These are the activations of a small neural network, seen along a few directions. Each row is one input.
In each table, some parts of the input vary, and every possible input appears once, in random order.
Descriptions start from the smaller parts, as in this example, which fits no table here: values(2) and (point or ring(11) or (ring(5) and line(6))).
Shared parts are said once, and a part with two or three values counts as separate values.
In the rows, 128 means zero.

Other details of the inputs shift rows strongly along two fixed directions, in all tables alike. That doesn't count.

Table:
R1: [111 157 134 133 131 121 132 130 113 143 122 135 134 121 122]
R2: [142 112 146 128 112 128 123 111 156 108 146 113 124 128 130]
R3: [145 102 140 112 131 144 135 123 144 133 146 136 126 103 120]
R4: [118 139 111 140 138 112 118 134 111 128 122 127 136 142 119]
R5: [112 145 129 137 134 117 120 135 113 135 122 136 146 146 125]
R6: [107 156 136 145 129 131 126 137 112 123 122 134 133 130 133]
R7: [144 100 134 108 127 139 132 119 145 129 150 138 117 107 113]
R8: [146 114 145 117 116 119 128 104 158 128 147 115 125 121 119]
R9: [140  93 138 117 133 139 127 137 144 122 148 125 146 118 135]
R10: [124 146 117 135 126 115 127 113 105 140 117 138 126 127 111]
R11: [140  97 136 120 124 148 130 125 144 108 149 136 117 116 126]
R12: [107 149 119 141 132 138 124 138 119 123 112 144 129 122 134]
R13: [111 151 116 129 133 128 129 132 119 144 113 146 130 113 123]
R14: [140 106 127 134 148 135 135 136 158 129 150 129 130 129 141]
R15: [117 139 113 146 128 122 120 135 112 118 110 139 116 127 127]
R16: [113 143 137 143 109 124 119 131 114 119 106 114 141 127 122]
R17: [154 108 133 138 134 136 124 115 145 116 145 129 112 123 135]
R18: [112 141 126 127 117 113 114 130 122 125 114 124 154 143 115]
R19: [118 148 120 140 127 112 129 117 106 140 122 126 125 127 112]
R20: [104 144 126 134 145 124 125 140 119 133 116 135 145 139 129]
R21: [118 147 117 138 131 110 125 124 109 138 119 125 121 123 111]
R22: [110 151 137 147 125 126 123 132 110 126 120 132 129 135 129]
R23: [151 104 119 129 148 135 131 127 154 124 144 135 130 127 138]
R24: [151 109 142 125 138 133 124 119 149 133 148 140 139 137 138]
R25: [104 133 129 133 117 135 125 147 104 113 115 128 137 115 127]
R26: [140  89 137 111 116 127 138 113 144 124 142 119 123 106 119]
R27: [174 154 104  21 111 185 154 169 123 169 114  63  68 209 208]
R28: [158 110 131 127 136 126 129 108 146 136 146 130 114 115 123]
R29: [142 108 139 122 150 140 128 123 155 131 142 140 138 131 141]
R30: [139 117 137 128 141 138 137 123 157 143 148 127 121 106 137]
R31: [146 106 134 144 136 132 127 126 150 117 146 120 107 120 141]
R32: [109 144 114 145 131 134 131 142 118 121 112 145 123 125 131]
R33: [121 143 137 135 113 108 133 130 113 136 102 111 142 117 110]
R34: [146 119 149 132 134 146 130 121 148 121 148 138 125 121 146]
R35: [102 151 123 147 133 135 126 142 119 124 117 132 128 123 135]
R36: [152 106 137 126 136 130 123 114 147 133 150 136 137 139 136]
R37: [107 147 125 135 108 105 120 123 120 101 120 116 127 135 117]
R38: [102 121 121 129 106 123 129 132 105 105 109 125 131 122 117]
R39: [138  94 132 120 118 139 132 120 145 100 148 125 115 118 126]
R40: [146 114 149 119 118 125 127 108 157 134 143 115 130 116 120]
R41: [120 148 127 132 123 116 125 116 107 145 117 142 130 127 115]
R42: [117 140 114 142 134 114 121 126 108 130 124 128 140 146 120]
R43: [114 136 109 141 139 110 119 142 115 128 118 130 131 139 124]
R44: [145 113 149 141 129 136 127 114 145 124 152 121 119 128 141]
R45: [110 150 128 135 138 122 124 140 115 132 125 137 149 141 129]
R46: [156 104 127 130 139 130 125 111 144 128 150 132 133 139 132]
R47: [115 149 133 142 124 129 121 128 109 125 115 144 130 134 128]
R48: [139  82 130 113 122 128 131 122 145 114 143 121 139 126 127]
R49: [140  84 136 116 127 132 132 130 141 117 143 118 145 119 133]
R50: [105 151 132 132 138 123 132 130 117 144 114 134 130 120 122]
R51: [141 112 133 133 140 134 143 126 157 140 148 127 115 109 133]
R52: [110 145 114 152 134 128 130 140 114 116 115 127 121 125 129]
R53: [119 146 108 134 134 120 133 130 115 136 111 141 123 115 117]
R54: [146 106 123 135 149 132 133 131 154 124 149 123 129 128 139]
R55: [108 134 124 130 121 140 126 142 105 114 114 140 133 120 119]
R56: [148 115 148 130 131 126 132 107 145 143 153 123 121 120 129]
R57: [140 167  98  22  74 174 156 177  64 147  72  55  68 200 188]
R58: [107 127 125 120 115 118 134 133 102 129 110 123 137 107 112]
R59: [116 145 135 131 112 114 124 124 115 139 107 116 142 119 111]
R60: [148 114 141 123 143 138 128 124 151 130 151 142 142 132 142]
R61: [119 134 105 136 137 113 117 138 115 128 113 143 132 138 123]
R62: [108 132 113 116 115 117 129 125 109 123 118 135 124 118 100]
R63: [177 156 120  23 104 194 156 157 116 159 102  72  54 203 209]
R64: [154 109 136 140 130 139 127 107 142 119 147 129 116 127 136]
R65: [113 146 112 133 132 124 135 135 119 142 113 147 123 116 119]
R66: [107 124 107 118 121 118 123 134 111 113 120 137 140 137 108]
R67: [141 101 145 115 127 138 134 127 143 133 147 123 130  98 128]
R68: [144  95 133 114 137 145 128 132 145 123 148 137 141 123 128]
R69: [119 151 131 130 125 119 126 122 110 145 115 146 132 125 116]
R70: [111 141 122 126 115 106 115 126 123 119 118 125 149 147 113]
R71: [104 146 118 151 132 131 132 146 119 122 116 133 122 126 131]
R72: [120 141 111 134 130 112 124 129 113 139 111 141 117 118 115]
R73: [115 146 122 152 125 123 123 123 105 121 121 124 123 135 123]
R74: [143  92 127 110 133 140 126 128 146 119 152 139 133 127 121]
R75: [144 115 141 116 117 110 130 104 158 120 151 109 120 121 119]
R76: [116 138 129 133 118 115 116 134 118 128 108 118 158 138 118]
R77: [154 101 148 130 125 122 130 127 152 124 135 106 150 128 131]
R78: [149 110 136 143 135 134 126 119 146 117 150 116 111 124 136]
R79: [143 109 127 125 147 142 127 129 158 131 146 140 137 125 143]
R80: [115 144 110 146 132 130 128 136 114 116 110 139 122 124 128]
R81: [112 139 106 136 140 125 128 144 121 131 115 148 138 136 127]
R82: [151 106 156 140 116 131 133 124 149 115 133 102 133 117 135]
R83: [113 152 135 135 127 116 128 125 111 145 120 134 131 126 118]
R84: [113 147 112 140 136 117 135 133 115 137 116 128 122 116 118]
R85: [149 108 132 133 138 122 132 119 151 137 147 121 108 111 130]
R86: [144 115 145 120 142 139 136 114 153 142 140 138 123 111 134]
R87: [123 138 107 135 136 115 116 130 111 128 117 139 137 142 118]
R88: [150 112 146 136 128 138 125 110 144 123 148 133 120 128 140]
R89: [116 156 130 128 129 124 130 126 112 143 118 148 135 120 121]
R90: [114 143 124 138 132 114 119 129 110 135 124 132 144 147 124]
R91: [109 146 134 137 108 122 117 127 119 116 111 120 137 132 118]
R92: [102 149 134 144 136 133 127 137 116 124 113 132 129 128 133]
R93: [110 142 118 124 116  97 118 126 123 110 122 120 144 147 114]
Each input here is: values(3) and (line(5) or ring(6) or (values(2) and ring(10))).
The inputs of R25 and R67 match in every part but the values(3) part. If R78 is changed in the same way as R25 into R67, which row does it become?
> R21
The inputs of R12 and R79 match in every part but the values(3) part. If R73 is changed in the same way as R12 into R79, which row does it become?
> R42
Which other rows does R9 become when the ring(6) part takes its other values? List them by row number.
> R48, R49, R66, R68, R74
Which other rows does R71 become when the values(2) part takes its other values? List them by row number.
> R32
Which other rows does R16 become when the line(5) part takes its other values? List them by row number.
> R2, R37, R82, R91
Which other rows does R22 become when the values(3) part takes its other values? List them by row number.
> R5, R83

Table:
R94: [123 146 127 128 134 132 129 131 117 138 123 139 122 130 129]
R95: [148 116 141 131 141 140 135 124 151 134 147 128 116 119 141]
R96: [122 138 126 119 119 121 127 130 121 129 119 121 136 129 122]
R97: [149 105 138 120 127 138 132 115 146 126 144 125 118 118 128]
R98: [123 146 127 137 135 132 131 133 119 142 118 131 125 127 137]
R99: [126 138 119 131 131 130 123 133 120 124 119 138 128 143 132]
R100: [121 141 129 127 117 123 127 129 120 124 118 117 130 128 125]
R101: [151 116 143 129 139 143 132 118 148 140 145 134 122 121 143]
R102: [121 137 125 121 117 121 130 130 122 133 118 124 131 128 120]
R103: [122 133 122 124 124 130 127 134 113 123 122 133 127 132 126]
R104: [119 144 122 128 131 131 128 130 119 133 125 137 121 133 129]
R105: [119 139 114 127 135 128 126 135 124 132 122 134 129 136 131]
R106: [124 138 117 137 133 128 125 137 122 123 118 130 127 140 135]
R107: [144 103 140 128 130 137 130 127 150 120 145 118 127 127 139]
R108: [128 139 120 125 125 112 127 123 118 139 122 122 128 135 118]
R109: [145 112 133 124 141 137 134 124 154 134 150 130 121 123 137]
R110: [145 105 144 121 127 135 131 117 147 120 146 122 130 131 136]
R111: [120 133 121 123 121 130 129 129 114 127 119 133 125 129 124]
R112: [119 133 126 125 122 129 124 134 116 123 121 129 133 139 127]
R113: [121 137 131 123 118 126 121 129 118 126 119 125 133 136 124]
R114: [128 141 124 127 121 116 125 118 115 135 124 125 124 137 119]
R115: [118 132 125 122 125 123 129 133 119 126 119 123 139 138 127]
R116: [148 105 137 126 129 137 134 119 148 125 142 118 117 115 130]
R117: [122 139 129 123 113 124 128 126 119 129 120 127 127 129 120]
R118: [151 107 129 127 141 136 128 127 154 125 144 130 128 133 141]
R119: [146 111 133 126 138 141 129 119 152 126 149 133 120 129 141]
R120: [120 134 123 119 122 119 128 130 119 132 117 126 126 126 123]
R121: [124 143 124 130 137 130 130 134 120 146 118 135 131 129 133]
R122: [120 136 127 121 118 123 126 126 116 128 119 129 122 127 123]
R123: [145 107 141 125 126 130 132 119 149 125 143 118 116 116 135]
R124: [119 131 122 123 126 126 126 138 119 127 120 126 137 138 127]
R125: [122 144 123 126 137 128 131 136 121 142 122 136 126 129 128]
R126: [145 114 136 131 139 139 134 123 153 129 149 126 115 122 141]
R127: [121 134 120 129 126 128 129 138 115 122 120 126 125 129 129]
R128: [120 134 127 121 122 123 123 133 121 129 118 121 136 135 123]
R129: [147 110 142 126 121 132 134 119 152 125 144 116 121 118 132]
R130: [122 140 130 121 116 125 125 125 117 125 120 124 132 131 123]
R131: [121 131 118 122 128 126 129 138 116 127 120 130 131 131 126]
R132: [122 132 119 121 125 126 130 131 117 132 116 126 126 125 118]
R133: [146 103 135 127 129 137 135 122 148 123 144 122 119 118 136]
R134: [120 130 118 123 127 128 125 139 117 128 122 128 136 134 127]
R135: [ 86 108 145 236 156  68 102  92 142 100 149 180 188  58  59]
R136: [120 131 117 121 125 126 131 133 118 131 118 129 129 128 124]
R137: [119 132 121 130 125 130 125 139 116 123 121 124 130 133 130]
R138: [120 132 122 125 124 131 123 135 114 124 123 131 132 135 128]
R139: [146 107 145 126 126 134 127 122 151 122 144 114 126 125 135]
R140: [119 141 117 134 133 130 127 135 122 127 121 130 123 135 134]
R141: [118 134 128 129 123 125 129 133 118 122 119 120 133 137 130]
The inputs of R130 and R96 match in every part but one. If R101 is changed in the same way as R130 into R96, which row does it become?
> R121
What do these inputs look like to the network?
> values(3) and (point or line(5) or ring(10))
Which other rows does R125 become when the line(5) part takes its other values? List them by row number.
> R105, R109, R118, R121
Which other rows does R116 become when the values(3) part takes its other values? List them by row number.
> R97, R132
Which other rows does R104 become when the values(3) part takes its other values? List them by row number.
> R109, R126
Which other rows does R98 become when the line(5) part takes its other values? List them by row number.
> R95, R106, R126, R140
A walk changes only the ring(10) part. It starts at R100 and steps to R129. List the rest of the walk in order.
> R123, R116, R133, R127, R137, R107, R141, R139

Table:
R142: [157  47 151 128 128 106 121  83 171 103 176 159 159  99  85]
R143: [155  63 165 140 126  88 121  80 174 131 181 109 151  75  86]
R144: [113 138 113  73  94 146 154 178  84 134  74  64  99 153 162]
R145: [204  40 152  40 109 191 156 152 178 111 162  55  91 171 210]
R146: [ 93  98 116 155 122 115 107 117 133  76 125 170 171  89  84]
R147: [175 130 119  60 146 166 133 147 156 153 133 100  98 199 185]
R148: [ 81 207  67  83 126 123 128 181  71 145  77 136 105 196 152]
R149: [ 99 130 168 174 105 107 113 116 143  91 141 122 173  92  89]
R150: [ 75 139 101 200 156 111  92 149  84 107 112 202 164 107  86]
R151: [237  78 138  46 147 192 152 138 179 152 176  93  96 180 212]
R152: [201  29 169 153 176 148 129  94 241 131 215 149 167 111 154]
R153: [ 88 117 100 188 177 124 120 127 124 104 153 187 156 106 102]
R154: [ 99 108 140 166 116  95 105 131 145  81 141 126 191 110  84]
R155: [ 75 220  51 101 130 140 152 176  35 166  61 119  83 164 136]
R156: [ 78 171 132 228 118  75  98  98  92  88 103 149 147 117  88]
R157: [204  41 191 168 163 175 123  93 216 118 218 163 105  70 150]
R158: [111 150 138  77  85 163 147 165  81 122  83  78 102 165 173]
R159: [164  96 177 172 166 142 128 100 174 128 177 164 153  85 139]
R160: [ 62 160 136 166 103  76 112  97  72 115  95 182 169  93  48]
R161: [ 86 159 114 194 164  91 122 136  94 140 102 172 177  81  91]
R162: [ 81 224  82 103 123 161 145 161  43 153  78 132  82 176 151]
R163: [120 169 114  59  74 167 138 139  89 123  82 106  89 152 147]
R164: [ 82 142 104 218 131  67  91 111  99  76 109 151 166 135  84]
R165: [221 109 170  57 142 194 148 117 202 163 171  87  65 171 210]
R166: [136 178  98  85 124 142 150 157 102 192  83  98 112 173 163]
R167: [ 53 184 126 195 151  92 113 129 111 120 116 194 148  95  99]
R168: [160  72 143 180 165 138 124 119 170 131 170 161 118  62 117]
R169: [117 187  85  78 128 130 150 167 106 168  95 110  73 158 161]
R170: [ 96 184  90  56  79 101 113 149  41 146  75  86 132 203 115]
R171: [165  77 145 198 139  94 123  82 183  99 167 111 120  91 114]
R172: [152  76 190 143 117 106 114  68 169 119 188 122 153  89  98]
R173: [ 65 136 106 170 116  95 117 123 104  99  91 162 160  61  63]
R174: [220  79 155  41  91 168 160 136 199 137 168  24  81 147 175]
R175: [103 189  84  53  75 106 144 145  41 164  52 103  98 164 100]
R176: [102 136 131 185 174  97 117 119 151 141 125 158 156  88  98]
R177: [180 145 147  75 122 178 149 131 148 179 132 100  99 179 196]
The inputs of R154 and R149 match in every part but one. If R148 is changed in the same way as R154 into R149, which row does it become?
> R167
What do these inputs look like to the network?
> values(3) and (point or ring(5) or ring(6))
A walk changes only the ring(6) part. It starts at R166 and steps to R161. List the rest of the walk in order.
> R168, R155, R169, R176
Which other rows does R157 become when the values(3) part takes its other values? List them by row number.
> R150, R168
Which other rows does R149 become when the ring(5) part takes its other values? List them by row number.
> R158, R160, R163, R172
Which other rows does R158 become when the values(3) part takes its other values? List them by row number.
> R144, R145
